X =
[[131 113 124 136 105 123 130 132 130 132 122 127 126 127]
 [127 133 132 126 145 123 119 127 119 129 133 131 127 132]
 [133 122 142 126 118 127 128 134 124 132 122 128 125 135]]
X[0][0]	131
X[-2][11]	131
X[1][-5]	129
X[1][10]	133
X[-1][-1]	135
X[-1][6]	128
X[2][10]	122
X[0][-6]	130
X[-3][13]	127
X[0][-3]	127
X[-3][6]	130
X[-3]	[131, 113, 124, 136, 105, 123, 130, 132, 130, 132, 122, 127, 126, 127]
X[1]	[127, 133, 132, 126, 145, 123, 119, 127, 119, 129, 133, 131, 127, 132]
X[-2][-14]	127

a = 118  144  117  147  109  110  149  116  119  134
a[-10]: 118
a[-3]: 116
a[2]: 117
a[6]: 149

x = [121 136 106 108 124 129 149 156]
x[0]	121
x[2]	106
x[4]	124

data = [107 105 145 135 139 102 112 126 146]
data[0] => 107
data[7] => 126
data[2] => 145
data[1] => 105

m =
[[127 126 126 126 134 122 126 114 135 129 135 131 127 129 129]
 [127 128 130 134 131 123 140 119 127 116 124 124 134 133 139]
 [126 128 130 134 131 123 140 119 127 116 124 125 133 133 140]
 [125 124 128 134 132 127 140 131 127 120 124 122 131 131 133]
 [128 124 122 120 126 138 113 150 131 146 132 129 120 120 109]]
m[0,0] = 127
m[4,-15] = 128
m[2,-11] = 131
m[-3,12] = 133
m[0,3] = 126
m[-5,-11] = 134
m[-4] = [127, 128, 130, 134, 131, 123, 140, 119, 127, 116, 124, 124, 134, 133, 139]
m[3,-10] = 127
m[2,3] = 134
m[:, -5] = [135, 124, 124, 124, 132]
m[:, -12] = [126, 134, 134, 134, 120]
m[:, 13] = [129, 133, 133, 131, 120]
m[-3,-10] = 123
m[-5,-2] = 129
m[-2] = [125, 124, 128, 134, 132, 127, 140, 131, 127, 120, 124, 122, 131, 131, 133]
m[-5,-5] = 135
m[-2,-11] = 132
m[-1,5] = 138
m[:, 14] = [129, 139, 140, 133, 109]
m[4,8] = 131
m[:, -9] = [126, 140, 140, 140, 113]
m[2] = [126, 128, 130, 134, 131, 123, 140, 119, 127, 116, 124, 125, 133, 133, 140]
m[-5,2] = 126
m[4,13] = 120

M = [108 104 117 106 110 130 113 119 105 124]
M[0] => 108
M[5] => 130
M[4] => 110

arr =
array([[136, 122, 131, 145, 130, 118],
       [129, 122, 133, 139, 137, 124],
       [117, 111, 114, 132, 132, 119],
       [146, 122, 135, 125, 113, 130],
       [138, 108, 121, 140, 130, 128],
       [115, 121, 133, 140, 126, 138],
       [115, 116, 118, 143, 129, 132],
       [132, 147, 121, 123, 154, 119],
       [142, 143, 127, 134, 142, 126],
       [144, 144, 139, 121, 127, 142]])
Indices start at 0.
(0, 0) = 136
(2, 0) = 117
(7, 2) = 121
(1, 2) = 133
(2, 2) = 114
(0, 4) = 130
(7, 5) = 119
(7, 4) = 154
(4, 2) = 121
(2, 1) = 111
(3, 1) = 122
(8, 2) = 127
(5, 4) = 126
(7, 0) = 132
(0, 5) = 118
(3, 0) = 146
(8, 0) = 142
(0, 2) = 131
(9, 4) = 127
(8, 5) = 126
(2, 5) = 119
(9, 5) = 142
(6, 2) = 118
(0, 1) = 122
(8, 3) = 134
(7, 1) = 147

grid = [[134, 130, 124, 126, 132, 128, 127, 128, 134, 135, 133, 129, 120, 136], [122, 121, 134, 136, 100, 149, 131, 125, 128, 117, 128, 114, 118, 132], [117, 131, 130, 127, 116, 143, 141, 130, 134, 124, 128, 116, 132, 123], [125, 133, 126, 134, 138, 112, 115, 138, 138, 131, 123, 144, 128, 130], [119, 131, 134, 127, 113, 123, 134, 123, 125, 117, 135, 129, 132, 128], [124, 129, 120, 132, 125, 120, 121, 127, 130, 128, 129, 122, 132, 122], [131, 133, 125, 128, 136, 148, 126, 123, 122, 133, 136, 128, 127, 128], [127, 129, 132, 127, 117, 126, 138, 130, 131, 130, 130, 110, 126, 134], [123, 132, 130, 119, 156, 119, 124, 129, 130, 127, 128, 111, 114, 135]]
grid[0, 0]	134
grid[:, 3]	[126, 136, 127, 134, 127, 132, 128, 127, 119]
grid[3, 11]	144
grid[7, 5]	126
grid[1, 12]	118
grid[0, 10]	133
grid[0, 2]	124
grid[3, 7]	138
grid[0]	[134, 130, 124, 126, 132, 128, 127, 128, 134, 135, 133, 129, 120, 136]
grid[4, 13]	128
grid[5, 4]	125
grid[6, 6]	126
grid[3, 12]	128
grid[1, 3]	136
grid[:, 12]	[120, 118, 132, 128, 132, 132, 127, 126, 114]
grid[2, 8]	134
grid[2, 11]	116
grid[:, 11]	[129, 114, 116, 144, 129, 122, 128, 110, 111]
grid[:, 1]	[130, 121, 131, 133, 131, 129, 133, 129, 132]
grid[1, 6]	131
grid[2, 10]	128
grid[4]	[119, 131, 134, 127, 113, 123, 134, 123, 125, 117, 135, 129, 132, 128]
grid[2, 4]	116
grid[0, 4]	132
grid[7]	[127, 129, 132, 127, 117, 126, 138, 130, 131, 130, 130, 110, 126, 134]
grid[1, 7]	125
grid[5, 8]	130
grid[8, 9]	127
grid[5, 3]	132
grid[6, 11]	128
grid[4, 3]	127
grid[5, 13]	122
grid[:, 2]	[124, 134, 130, 126, 134, 120, 125, 132, 130]

A =
[[134 124 128 130 127 125 129]
 [130 111 129 119 130 126 129]
 [141 119 128 132 125 121 131]
 [119 117 129 114 133 133 126]
 [125 150 127 140 125 130 127]
 [118 126 129 118 132 134 126]
 [124 124 128 122 130 130 127]
 [117 126 129 119 132 134 126]
 [133 126 128 131 127 125 129]]
A[0, 0]	134
A[2, 0]	141
A[1, 3]	119
A[5, 5]	134
A[1, 6]	129
A[4]	[125, 150, 127, 140, 125, 130, 127]
A[7, 0]	117
A[:, 2]	[128, 129, 128, 129, 127, 129, 128, 129, 128]
A[4, 1]	150
A[6, 6]	127
A[7, 4]	132
A[7, 5]	134
A[7, 6]	126
A[3, 6]	126
A[7]	[117, 126, 129, 119, 132, 134, 126]
A[4, 3]	140
A[:, 5]	[125, 126, 121, 133, 130, 134, 130, 134, 125]
A[8]	[133, 126, 128, 131, 127, 125, 129]
A[5, 4]	132
A[6]	[124, 124, 128, 122, 130, 130, 127]
A[7, 2]	129
A[8, 0]	133
A[4, 4]	125
A[6, 5]	130

B =
[[127 140 118 124 135 134 143 111]
 [124 128 120 123 133 135 134 129]
 [128 142 122 118 132 132 141 120]
 [120 141 118 119 138 139 137 131]
 [122 142 117 119 138 143 136 131]
 [120 143 118 121 137 134 134 143]
 [130 147 126 131 132 121 138 127]
 [122 144 123 126 139 136 132 135]
 [125 144 121 119 136 135 140 125]
 [126 124 126 130 130 136 128 129]
 [122 148 123 130 142 136 134 143]
 [132 141 124 125 133 122 141 114]
 [127 136 121 113 133 131 136 125]
 [129 139 125 138 135 121 136 126]
 [133 150 127 133 130 112 133 137]]
Rows and columns are counted from 0.
(0, 0)	127
(7, 1)	144
(10, 0)	122
(1, 2)	120
(12, 1)	136
(14, 4)	130
(11, 2)	124
(14, 2)	127
(4, 3)	119
(10, 4)	142
(14, 1)	150
(8, 3)	119
(8, 7)	125
(12, 3)	113
(14, 0)	133
(4, 6)	136
(5, 7)	143
(0, 3)	124
(6, 1)	147
(7, 4)	139
(3, 0)	120
(6, 2)	126
(13, 7)	126
(3, 6)	137
(3, 2)	118
(0, 6)	143
(7, 0)	122
(2, 2)	122
(1, 5)	135
(14, 5)	112
(13, 5)	121
(2, 4)	132
(12, 7)	125
